These are the activations of a small neural network, seen along a few directions. Each row is one input.
Each table varies a few parts of the input and shows all the possible inputs, shuffled.
A made-up example of a description, with smaller parts first: ring(8) and (point or line(11) or (values(2) and line(6))).
Shared parts are said once, and a part with two or three values counts as separate values.
(in the rows, 128 means zero)

Other details of the inputs shift rows strongly along two fixed directions, in all tables alike. That doesn't count.
To show where, the next rows are all for the same input, with only those details redrawn:
[121 124  91 114  93 138 136 132 186 118 183  70]
[169 162 122 143 139 127 143 145 128 144 127 152]
[183 174 129 148 147 125 148 150 115 149 114 174]
[167 163 116 137 127 129 146 145 138 138 137 145]
[139 119 136 157 183 126 113 134 112 162 108 133]
[105  81 135 156 194 129  93 122 122 163 114  95]
[104  90 116 138 154 133 106 123 151 144 145  76]
[105  82 132 153 187 129  95 122 127 160 120  91]

Rows:
row 1: [156 139 133 137 153 121 107 142 124 132 116 153]
row 2: [150 138 120 143 146 126 129 141 130 141 132 129]
row 3: [170 172 106 115  76 142 158 149 167 109 182 138]
row 4: [ 86  88 130 134 173 144 115 108 107 155 102 116]
row 5: [129 134 103 122  78 131 139 136 184  93 198  95]
row 6: [119 124 119 109 125 133 144 125 120 122 126 122]
row 7: [ 87  91 132 146 170 127 116 111 103 136 105 120]
row 8: [101 102 146 127 128 130 105 109 113 127 125 100]
row 9: [ 87 101 116  86  70 152 119 100 188 104 173  56]
row 10: [136 146 129 123 130 122 154 131 108 118 114 153]
row 11: [170 159 151 140 122 112 145 134 108 124  99 190]
row 12: [143 161 122 143 141 120 149 134 102 125 104 182]
row 13: [131 136 158 143 135 119 123 117 101 128 107 146]
row 14: [106 143  90 102  78 122 149 126 168  92 175 109]
row 15: [106 122 114 127 123 132 140 121 121 117 131 123]
row 16: [140 178  85  87  60 134 169 137 166 101 173 136]
row 17: [161 165 138 120  96 121 152 140 111 127 124 155]
row 18: [ 96 101 117 131 158 134 115 119 111 138 114 121]
row 19: [126 120 158 126 142 137 111 112 113 138 101 136]
row 20: [ 89  89 124 118 147 130 121 115 115 125 121  97]
row 21: [130 139  88 121  79 124 142 139 180  95 190  80]
row 22: [160 153 121 126 127 127 120 143 146 125 134 148]
row 23: [109  90 134 166 184 112  98 126 120 141 121 102]
row 24: [177 167 132 137 125 138 147 147 133 137 141 171]
row 25: [145 141 124 138 130 113 113 138 149 111 137 137]
row 26: [144 158 114 120 115 138 159 133 109 125 121 160]
row 27: [ 90  69 153 134 160 125  92 122 115 148  98  98]
row 28: [ 89  98 114 101  74 127 121 118 159 106 172  55]
row 29: [129 118 159 139 155 122 118 125  92 156  94 140]
row 30: [104 100 152 142 142 111 111 118 112 134 115 110]
row 31: [108 114 130 149 173 123 119 123  94 138  96 149]
row 32: [ 80  77  96 101 105 140  90 116 205 111 185  38]
row 33: [100 100 151 130 133 126 103 105 130 118 119 106]
row 34: [139 138 143 127 164 132 145 127  92 151  86 169]
row 35: [ 85  94 111 124 150 140 115 114 128 138 124 105]
row 36: [ 87  95 113 120 138 145 125 112 128 135 129  98]
row 37: [133 118 138 116 116 134 129 120 139 135 120 133]
row 38: [171 169 159 136 134 122 147 138  90 154  91 186]
row 39: [159 151 129 141 137 114 116 144 133 116 126 156]
row 40: [153 133 149 133 130 120 128 130 103 131  99 166]
row 41: [137 168  89 100  61 139 173 134 145  95 162 131]
row 42: [161 156 118 139 134 129 141 143 136 141 135 140]
row 43: [180 166 129 152 151 119 141 152 105 141 115 169]
row 44: [150 164 120 136 139 126 147 139  92 130 101 185]
row 45: [100  94 153 141 146 114 106 118 107 136 114 105]
row 46: [161 137 154 133 139 122 131 132  97 140  90 178]
row 47: [111  90 149 136 142 119 107 116 120 129 110 121]
row 48: [127 150 115  93  52 143 149 118 165 103 172  97]
row 49: [169 178  91 120  74 124 160 152 160 100 175 124]
row 50: [143 169 120  95  53 143 158 121 159 109 163 120]
row 51: [151 165 129 126 125 119 165 135 108 116 111 172]
row 52: [147 171 112 116 112 121 151 139 114 117 129 170]
row 53: [117  92 138 152 167 130  96 131 119 137 136 112]
row 54: [141 162 110 119 120 139 156 132 124 133 120 165]
row 55: [134 108 153 132 149 128 116 120 110 148  95 148]
row 56: [101 135  90 101  82 125 143 125 164  95 174 102]
row 57: [162 155 157 134 135 125 141 143 106 152  83 183]
row 58: [125 125 107 125  90 133 132 136 173  99 191  93]
row 59: [140 161 119 118 131 129 147 132 119 138 118 171]
row 60: [ 83  64 153 134 164 129  90 118 122 154  98  92]
row 61: [ 87  83 150 127 136 129  93 102 130 119 123  89]
row 62: [ 78  70 140 129 129 121  99 119 141 125 126  76]
row 63: [ 83  94 110 114 140 129 111 117 133 128 140  97]
row 64: [131 135 157 141 134 122 122 119  98 129 107 144]
row 65: [109 104 152 130 141 132 107 110 105 138 114 112]
row 66: [137 150 113  99  50 127 151 142 163  98 157 113]
row 67: [169 156 130 138 127 133 139 149 126 128 145 159]
row 68: [ 95  84 153 143 149 114 102 122 123 135 104 108]
row 69: [161 153 122 131 127 119 116 146 134 116 131 150]
row 70: [ 89  83 147 121 135 134  91 103 126 122 122  87]
row 71: [160 166 134 120 137 131 163 137  97 136  98 181]
row 72: [129 126 148 118 122 135 118 115 120 124 115 130]
What is each input in this table made of? -> line(6) and (values(3) or line(4) or ring(5))
The inputs of row 10 and row 34 match in every part but the line(6) part. If row 47 is changed in the same way as row 10 into row 34, which row does it become? -> row 37
The inputs of row 26 and row 41 match in every part but the line(6) part. If row 1 is changed in the same way as row 26 into row 41, which row does it become? -> row 69
Change only the values(3) part in row 42. List by row number the other rows that result. -> row 24, row 32
Change only the values(3) part in row 39. List by row number the other rows that result. -> row 21, row 58
A walk changes only the line(4) part. It starts at row 14 and steps to row 12. List the rest of the walk in order. -> row 7, row 51

Rows:
row 73: [ 46  27 134 149 226 145  73  88 140 179 101  84]
row 74: [ 58  84  72  91  99 148 146 105 199 109 212  29]
row 75: [174 201 110 141 138 141 186 132  99 137 125 196]
row 76: [154 150 218  81  70 166 182  94  61 191  47 158]
row 77: [ 82 150  82  66  10 116 176 116 172  42 195  94]
row 78: [111 149  65 109  69 158 161 134 159 104 191  81]
row 79: [131  97 193 187 202 112  74 130  95 173  75 165]
row 80: [ 63  29 189 183 230 107  56 114  85 169 106  75]
row 81: [201 227  92 102  49 116 181 163 165 121 144 191]
row 82: [ 55  41 141 169 240 114  61 107  68 186  84  71]
row 83: [106  69 155 150 247 152  56 118  78 184  65 144]
row 84: [168 161 110 120 114 113 157 162 122 136 118 161]
row 85: [ 88  81 122  94  71 144  74 113 213  95 214  29]
row 86: [177 141 159 168 153 111 115 131 111 149  89 181]
row 87: [ 62  87  60  88  72 153 141 124 195 100 219  19]
row 88: [140 127 138 159 194 140 115 139  97 175  72 185]
row 89: [141 121 167 170 198 114  98 131 108 162  61 158]
row 90: [162 164 112 140  78 121 153 130 133 102 167 117]
row 91: [225 250 136 156 114 115 187 162  85 120 101 215]
row 92: [ 64  79 104 110 104 124 118 119 189 100 186   5]
row 93: [161 157 109 123 132 141 176 140 134 133 129 173]
row 94: [ 13  43 134 134 161 119  83  79  86 106 106  71]
row 95: [126 100 149 131 209 121  67 127  93 175  78 144]
row 96: [ 86  48 102 115  84 128 108 115 192  95 193  16]
row 97: [127 161 125  78  74 129 129 115 132  73 125 170]
row 98: [223 241 122 130 115  98 194 176  82 143 106 234]
row 99: [156 131 129 152 181 140 139 154  83 157  82 184]
row 100: [152 165  87  93  32 129 175 152 206  73 191  82]
row 101: [162 150 137 124 186 148 123 121 112 158 100 192]
row 102: [131 165 140 118 102 112 144 121 109  99  83 209]
row 103: [113 135 115 129  56 131 135 130 168  94 207  67]
row 104: [234 226 148 141  67 114 187 180 125 108 140 224]
row 105: [221 182 163 144 146 121 117 140  96 135  93 213]
row 106: [ 27   7 168 148 219 110  65  93  64 131  51 114]
row 107: [138 142 111  91  83 140 113 128 193  94 170  80]
row 108: [131 121 111 125  83 114 140 126 158  99 182  77]
What is each input in this table made of? -> point or (line(5) and (point or line(6)))
Change only the line(5) part in row 83. List by row number the other rows that result. -> row 78, row 87, row 88, row 99
A walk changes only the line(6) part. It starts at row 85 and steps to row 105. List the rest of the walk in order. -> row 107, row 95, row 83, row 101
Change only the line(5) part in row 101. List by row number the other rows that result. -> row 73, row 74, row 75, row 93

Rows:
row 109: [139 163  98 106  81 131 170 133 143 104 153 137]
row 110: [116 120 131 126 147 132 124 121 115 143 108 139]
row 111: [120  79 134 178 225 120  75 138 118 170 117 101]
row 112: [112 122 119 120 131 137 139 121 122 136 127 126]
row 113: [182 155 130 161 146 119 122 156 145 138 146 140]
row 114: [150 147 146 138 146 117 136 134  92 138  94 168]
row 115: [154 160 132 115  75 122 151 133 143 106 143 137]
row 116: [148 150 140 125 114 122 133 134 121 116 121 157]
row 117: [142 158 116 109 106 139 151 128 134 124 130 147]
row 118: [142 163 106 107  88 127 158 133 143 107 141 146]
row 119: [172 155 112 163 179 122 123 156 130 149 128 162]
row 120: [118 125 120 112  89 129 124 122 152 100 154 108]
row 121: [ 98  85 148 131 131 127 105 114 132 133 122  90]
row 122: [151 147 140 123 111 127 137 135 125 124 116 155]
row 123: [116 123 130 125 125 123 127 126 121 123 126 121]
row 124: [152 155 140 116  90 134 144 127 136 121 134 136]
row 125: [ 79  94 111 114 124 130 115 114 147 115 144  86]
row 126: [119 124 117 103  80 128 130 123 163 100 158 100]
row 127: [152 153 142 127 133 132 140 131 103 142 104 159]
row 128: [137 164 104 112  91 130 166 135 134 106 148 144]
row 129: [147 162 112 105  70 131 162 138 147 110 147 131]
row 130: [146 147 141 138 165 135 143 128  83 153  89 176]
row 131: [121 110 165 148 159 117 106 121  98 139  97 137]
row 132: [112  72 122 157 183 126  72 134 161 145 153  73]
row 133: [115 113 142 141 154 121 113 122  98 135 105 132]
row 134: [108 125 102 108  98 138 150 125 147 115 150 105]
row 135: [ 80  88 117 130 149 131 115 111 120 125 131  96]
row 136: [146 150 135 122 118 129 143 132 114 136 116 152]
row 137: [ 98  84 158 147 158 120  92 111 108 135 108 108]
row 138: [ 94  89 131 111 115 136 106 112 151 125 142  86]
row 139: [157 144 169 145 148 122 127 130  91 151  87 175]
row 140: [104 121 110 117 114 129 128 119 139 111 141 113]
row 141: [ 82  93 106 107 109 137 123 114 158 117 148  78]
row 142: [171 148 122 179 209 121 124 157 102 165 112 172]
row 143: [ 99  93 132 111 118 141 106 111 149 125 140  85]
What is each input in this table made of? -> line(5) and (point or line(6))
The inputs of row 138 and row 110 match in every part but the line(5) part. If row 143 is changed in the same way as row 138 into row 110, which row does it become? -> row 117
List by row number the other rows that have the line(5) part in common with row 114. -> row 111, row 123, row 127, row 129, row 133, row 136

Rows:
row 144: [152 169 116 109  54 120 170 139 138  86 176 137]
row 145: [ 83  85  94  76  91 149 129 112 182 128 162  49]
row 146: [173 195 117 108  77 135 201 138 133 136 133 160]
row 147: [ 84  68 144 132 172 148  79  97 134 133 113 102]
row 148: [104 157  83  93  69 133 149 127 154  89 163 115]
row 149: [174 172 163 160 161  88 129 146  69 127  60 217]
row 150: [156 166 160 151 170 101 124 135  69 128  79 210]
row 151: [ 97 119 113 113  85 144 140 114 149 133 163  76]
row 152: [179 181 135 116 119 139 144 144  99 150 100 189]
row 153: [ 57  51 135 130 177 146  71 100 127 153 110  97]
row 154: [140 162  96  99  76 133 194 140 135 110 146 141]
row 155: [ 72  69 109 112  67 120 117 119 178  88 181  31]
row 156: [125 137 125 136 128 133 145 134  90 130 118 151]
row 157: [152 120 181 163 180 111  95 134  92 151  60 194]
row 158: [180 189 125  94  52 132 154 147 156 102 163 148]
row 159: [132 124 141 126 169 136 131 123 113 157  80 181]
row 160: [174 150 126 160 179 124 116 151 131 148 117 181]
row 161: [119 159  89  94  94 127 167 132 144 103 135 138]
row 162: [ 93  51 119 147 201 135  63 128 152 160 143  50]
row 163: [153 152 166 144 131 118 141 126 100 143 115 150]
row 164: [103  83 137 117 148 146  90 104 134 138 127  79]
row 165: [130 116 161 134 155 128 100 121 120 132 110 159]
row 166: [ 55  62 127 135 177 127  81  93 117 119 117  78]
row 167: [ 82  60 168 160 199 135  87  91  93 163  97  79]
row 168: [175 166 127 102  48 122 145 149 166 102 149 130]
row 169: [ 89  85  79 137 124 131 120 137 177 111 197  44]
row 170: [146 130 134 172 183 124 123 144 121 165 129 120]
row 171: [154 139 128 182 226 100 105 148  79 155  85 187]
row 172: [141 151 113 118  86 136 161 127 126  95 153 126]
row 173: [166 174 130 120  43 118 168 141 160 106 159 120]
What is each input in this table made of? -> ring(5) and (point or line(5))
List by row number the other rows that have the ring(5) part in common with row 170. -> row 146, row 151, row 163, row 167, row 173
